A small network was shown many inputs. Here are its activations along a few directions, one row for each input.
Each table varies a few parts of the input and shows all the possible inputs, shuffled.
A made-up example of a description, with smaller parts first: one of 2 separate values, together with either a single point or one of 11 places along a line or (one of 4 places along a line, together with one of 8 places around a ring).
Shared parts are said once, and a part with two or three values counts as separate values.

Other details of the inputs vary at random and push rows far along three fixed directions, the same in every table; ignore that.
These rows show it; all are for the same input, with only those details redrawn:
[ 11 -17  -8  -6  11 -32  17  15  -3 -15 -10   2]
[  7  18  11   5  -1  24   7  -7  13  21  10 -16]
[  8 -23   1 -12  -1   7  10  -2 -28 -16 -12 -19]
[-56 -18 -14  12 -11  30 -22  -5  16  -5 -14  10]

A family of inputs:
R1: [ 40  37  11   7  20 -44  10  16  25  21  24  23]
R2: [  7  26   9  -1   2  24   6 -14  14  15   6 -14]
R3: [-59 -17  -1  14 -17  29 -14  -7  14  -9 -11  18]
R4: [ 11 -25  -1 -10  -8   5   5   1 -36 -10  -5 -17]
R5: [  7 -11  -1 -15   3   2   1 -12 -35 -19 -12 -14]
R6: [ 37  42  -7   3  27 -46  11  12  33  19  15   1]
R7: [11 16 23  4 -1 28  1 -1 15 15 13 -7]
R8: [-58  -8  -6  15 -19  21 -27 -16   0  -5  -6  27]
R9: [-52  -8  -4  10  -7  29 -36  -9   9 -13 -12  24]
R10: [  7  18  11   5  -1  24   7  -7  13  21  10 -16]
R11: [ 14  20  17   3 -11  20 -12  -4   1  24  21   2]
R12: [-25   2 -31   8  16 -35 -10  16  45 -10 -13  25]
R13: [  9 -18   9 -13 -17  -1   5  -7 -45 -11   0  -3]
R14: [ 18 -18 -18  -5   8 -35   3  20  -8  -9  -4  -4]
R15: [  9  23   5   3 -11  16  -6 -10   0  30  18  -7]
R16: [ 15 -17 -16  -7  14 -32   8  17   0 -15 -10  -7]
R17: [  8  28   6   5  -3  17  -7 -16  -1  25  16  -7]
R18: [11 24 21 -1  2 29  1 -9 16  9  9 -5]
R19: [  3 -11  11 -13  -3   1   9 -14 -37 -23  -9  -5]
R20: [ 12  28  -2   4   0  16 -16 -14   2  24  15 -15]
R21: [ 18 -21   2  -4   5 -31   7  23 -10 -14  -1  13]
R22: [-32   2 -11  11   8 -35   8  12  40 -14  -9  42]
R23: [  7 -24  12  -8 -14   4  12  -1 -38 -14  -2  -8]
R24: [-22  -2 -34  12   4 -43 -22  20  30   5  -1  31]
What is each input in this table made of?
Answer: one of 4 places along a line, together with one of 6 places around a ring
Changing only the place on the line of 4 turns R14 into R21. The same change can be made to R20. Which row results?
Answer: R1
Which other rows does R19 become when the place on the line of 4 takes its other values? List them by row number.
Answer: R5, R6, R9
A walk changes only the place on the ring of 6. It starts at R5 and steps to R2. List the rest of the walk in order.
Answer: R10, R4, R15, R17

A family of inputs:
R25: [-21 -34  -7  -4  -4  -5  -4   9  -8 -27 -18  13]
R26: [ -5 -23   0 -12  -1  13  -3 -10 -33 -25 -16 -12]
R27: [  6   1  -3   6   5 -45   3  19   8  -1   7  32]
R28: [  6  11  19   1 -11  34   6 -14  -7  16  11 -18]
R29: [ -6   9  -3   5  -5  18  -7  -7   7  15   5 -11]
R30: [ 29  10   5  -8  15 -25  16   8   5  -5   2   0]
R31: [ -3  14   9   1  -1  27  -5 -12   6   7   3  -8]
R32: [  0   8   2   1  -4  27 -10  -5   9  12   5 -15]
R33: [ -8 -31   3  -7  -6   9   2  -1 -30 -23 -14  -6]
R34: [-21   7 -12  13   0   2 -12   3  25  12   2   7]
R35: [  5  -2 -16   6  16 -41   5  20  20  -2  -2  13]
R36: [-18 -29 -19  -2  -7 -14 -23   5 -23 -18 -11  15]
R37: [-16   7 -10  11   2   5 -12   5  28  11   1   6]
R38: [ -6  10  -4   3  -7  18  -6  -8   7  15   5 -10]
R39: [ -6  16   5   1  -6  20  -2 -15   4  10   4  -6]
R40: [ 26  11   3  -6  13 -29  19   4   0  -1   3  -1]
R41: [ 28   6   7  -4   5 -29  26  10   0   3   7   1]
R42: [-23  13  -5  11   2   3  -8  -3  24   6   0  13]
R43: [ 58   8  29 -17   4   6  30  -2 -27   6  12 -31]
R44: [ -9 -30   2  -8  -8   8   3  -2 -31 -22 -14  -6]
R45: [-16  17  -2  11  -3  -1 -19  -4  14  10   8  23]
What is each input in this table made of?
Answer: one of 3 separate values, together with either a single point or one of 6 places along a line
Changing only the choice among 3 separate values turns R34 into R44. The same change can be made to R35. Which row results?
Answer: R33
Which other rows does R42 become when the place on the line of 6 takes its other values? List them by row number.
Answer: R26, R30, R31, R39, R40
Which other rows does R28 become when the choice among 3 separate values takes its other values? List them by row number.
Answer: R29, R40

A family of inputs:
R46: [-28 -12   0   4 -11  46 -17 -11  -5   0  -8 -14]
R47: [ 17  -2   8 -10 -10   7  -8  -6 -33   4   7  -4]
R48: [-39  -7  -1   2 -10  39 -15 -19  -2  -9 -13  -2]
R49: [ 25   1  10 -16   2  16   6 -11 -21  -9  -3 -24]
R50: [  3 -13 -11  -5  15 -30   7  13   4 -21 -13  11]
R51: [36 31 18  4  7 -8 23 10 28 25 22 -5]
R52: [-28 -11   5   1 -23  41 -30 -18 -25  -1   0   9]
R53: [-16  29  -4  18 -10   6 -21  -4  26  35  20  21]
R54: [ 20   7  20  -6  -9   6   2 -14 -36   1  11  -7]
R55: [-30  -4  -6   4  -6  34 -21 -10   7  -1  -9  -5]
R56: [ -5  -8  -9   0  15 -37  14  13  11 -17 -11  18]
R57: [ 14  -1  14  -6   2  10  17  -6 -16  -4  -2 -16]
R58: [-30  -7 -10   2  -9  36 -19 -16  -3  -1 -10 -13]
R59: [ -6 -25  -8  -1   7 -26   7  17   3 -20 -12  14]
R60: [-19  26   0  20  -4  11  -7   8  52  30  15  12]
R61: [-21  25   8  17  -7  15   2  -1  42  23  13  13]
R62: [ -2 -17  -3  -2   7 -32  17  13   3 -17 -10  14]
R63: [ 24   0   1 -10   4   7  11  -6 -18   2   0 -27]
R64: [  2 -19  -8  -6  12 -22   7  11  -3 -22 -13   7]
R65: [-54 -19 -28  17 -11 -17 -36   5   6 -10  -8  37]
R66: [ 33  37  13  10  19 -18  22  13  39  28  20   1]
R67: [ 17 -10   9  -9  -2  14   8  -1 -17  -1  -1 -22]
R68: [ 21   6  18 -10 -11   7   4 -13 -36   4  10  -3]
R69: [ 23  -6   5  -9   0  15  12  -7 -25   1  -1 -32]
R70: [ -1  -8  -9  -7  11 -34  11   6   2 -23 -14  13]
R71: [-21  28   1  21  -8   8 -27  -2  28  28  19  21]
R72: [ -2 -13 -17  -6  12 -31  -1  12   5 -20 -15   9]
R73: [ -3 -17 -15  -3  13 -29   3  16   5 -17 -14   9]
R74: [ 34  32   7   6   6 -17  23  11  29  31  22  -9]
R75: [ 17  -1  -3 -13   1   9   3 -11 -19  -4  -4 -25]
R76: [ -6 -18  -8   1   1 -36 -11  11 -15 -21  -4  28]
R77: [ 24  -4   6  -8  -2   8  14  -3 -17   5   3 -27]
What is each input in this table made of?
Answer: one of 4 places along a line, together with either one of 2 separate values or one of 6 places along a line
Changing only the place on the line of 4 turns R66 into R69. The same change can be made to R64. Which row results?
Answer: R63
A walk changes only the place on the line of 6. It starts at R61 and steps to R62. List the rest of the walk in order.
Answer: R57, R56, R48, R70
Which other rows does R62 become when the place on the line of 4 takes its other values? List them by row number.
Answer: R59, R67, R77
Which other rows does R68 become when the choice among 2 separate values takes its other values? List them by row number.
Answer: R54

A family of inputs:
R78: [ 25  18  24   4   5  22   7  -2   5  15  15 -11]
R79: [ 23 -18  -4 -10  -3 -11   5   7 -18  -9  -2 -20]
R80: [-40   3   0   3 -10   5  -5  -8  16  -5  -8  31]
R81: [ 25 -22  10  -8   0  -7   1  12 -29  -5   0  -8]
R82: [ 22 -22   8  -8   6 -11   7  10 -23 -16  -2  -2]
R83: [-16 -14  12   2  -5  35 -13  -4 -12  -8  -6  -3]
R84: [  2 -17  -4   3  14 -38   3  26   7 -13  -4  23]
R85: [ 12 -11  -5 -11  16 -13  19   0 -19 -18 -17 -18]
R86: [-29 -10 -30   9  -8   4 -20   1   7   9  -5   6]
R87: [ -4 -11 -19   4  20 -41  14  17  10 -12 -14   7]
R88: [  1 -13 -13  -1   9 -37   6  21  14 -15  -6   5]
R89: [  5  26 -16  11   2 -10  -3   7  25  37  15  -1]
R90: [ 16  27  29   1  -3  16  21 -17  -1  10  13  -5]
R91: [ 26  19  -6 -16  11 -17 -29 -22 -46 -12   1  -7]
R92: [  6 -13 -23  -5   0 -39  -4  23   5  -7  -3   8]
R93: [-32  -9  -9   9 -22   2 -16  -2  -3   3   3  27]
R94: [ -4  24  13  15  -1 -17  11   5  25  19  19  21]
R95: [ 17  21  14   1 -16   3   5  -4 -10  26  22   1]
R96: [-40 -13 -26  16  -2  -5 -18   7  19   9  -8  10]
R97: [ -6  -7   3   4   5 -41  17  13   1 -16  -4  27]
R98: [ 26  28  12 -12   0  28   9 -15  14  14   8 -25]
R99: [-23 -16   6   6 -23  17  -9 -10 -19  -1   2   8]
R100: [ 1 25 17 14  0 -8 16 -1 22 14 16 16]
R101: [ 17 -14  -8  -3   1 -22  -6  19  -9  -1   3  15]
R102: [-14  -8   8  -9  -5  36 -13 -10  -7  -7 -10   2]
R103: [ 9 22 14 10 14  1  6  6 31 10  9 12]
R104: [ 12 -12  -2 -12  14 -22   7  12   2 -18 -11  19]
R105: [ 11  -5  18 -10   1 -11  23  -5 -26 -20  -6   1]
R106: [ 20  -6  -6 -19   9   1  17 -10 -19  -9 -13 -21]
R107: [ 16  22  26   4  -9  13  16 -12  -3  18  22  -6]
R108: [-17 -10   0   0  -9  32  -9 -10  -1 -12  -8 -17]
R109: [ 18  29  24  -7  -6  16  18 -19   1  14  13  -1]
R110: [14 21 -9  5 -5 -6 -5  9 27 24 17 -2]
R111: [-21 -13  -9   4  -5  29  -8 -13  -9   1  -6 -19]
R112: [-37  -4 -12   7   2   4 -11   4  31 -15 -15  11]
R113: [-19  -9   2  -1  -8  32 -10  -8  -2 -10  -9 -17]
R114: [ 29  16  22   5  -5  25  -2  -1  -1  29  22 -15]
R115: [-23 -11  10   5 -24  21 -10 -10 -19   4   3   4]
R116: [ 8 19  0  9  4 -6  4  7 35 15 13 -4]
R117: [-21  -9  -5   3  -6  34  -9 -13 -11   5  -5 -23]
R118: [-36  -9 -18  13   4   7  -8  -2  17  -4 -12   4]
R119: [ 19 -11  -4 -24   6 -12  12   2 -12 -23 -15 -13]
R120: [-21  -5 -10  -9  -2  30  -6 -17  -6  -3 -16 -13]
R121: [-33  -9 -13   6   1   4 -10   1  25 -19 -16   9]
R122: [ 20 -18  -9  -7   3 -12  10   2 -25  -1  -4 -22]
R123: [ 26  15 -10 -15  12 -23 -28 -22 -44 -17   0  -2]
R124: [-21  -6  -6   1   1  31  -3 -17  -5  -7 -14 -16]
R125: [ 3 23 11 12 17 -9  5 13 37 10  7 19]
R126: [  4  17  -6  12   2 -18  -3  16  38  21  13   3]
R127: [ 27 -17   1 -12  -3  -8  -3  12 -32  -3   2  -3]
Changing only one part turns R78 into R83. The same change can be made to R79. Which row results?
Answer: R126
Changing only one part turns R97 into R100. The same change can be made to R87. Which row results?
Answer: R118
What is each input in this table made of?
Answer: one of 2 separate values, together with either a single point or (one of 4 places along a line, together with one of 6 places along a line)
Which other rows does R92 become when the choice among 2 separate values takes its other values? List them by row number.
Answer: R110
A walk changes only the place on the line of 4. It starts at R95 and steps to R127. List the rest of the walk in order.
Answer: R92, R89
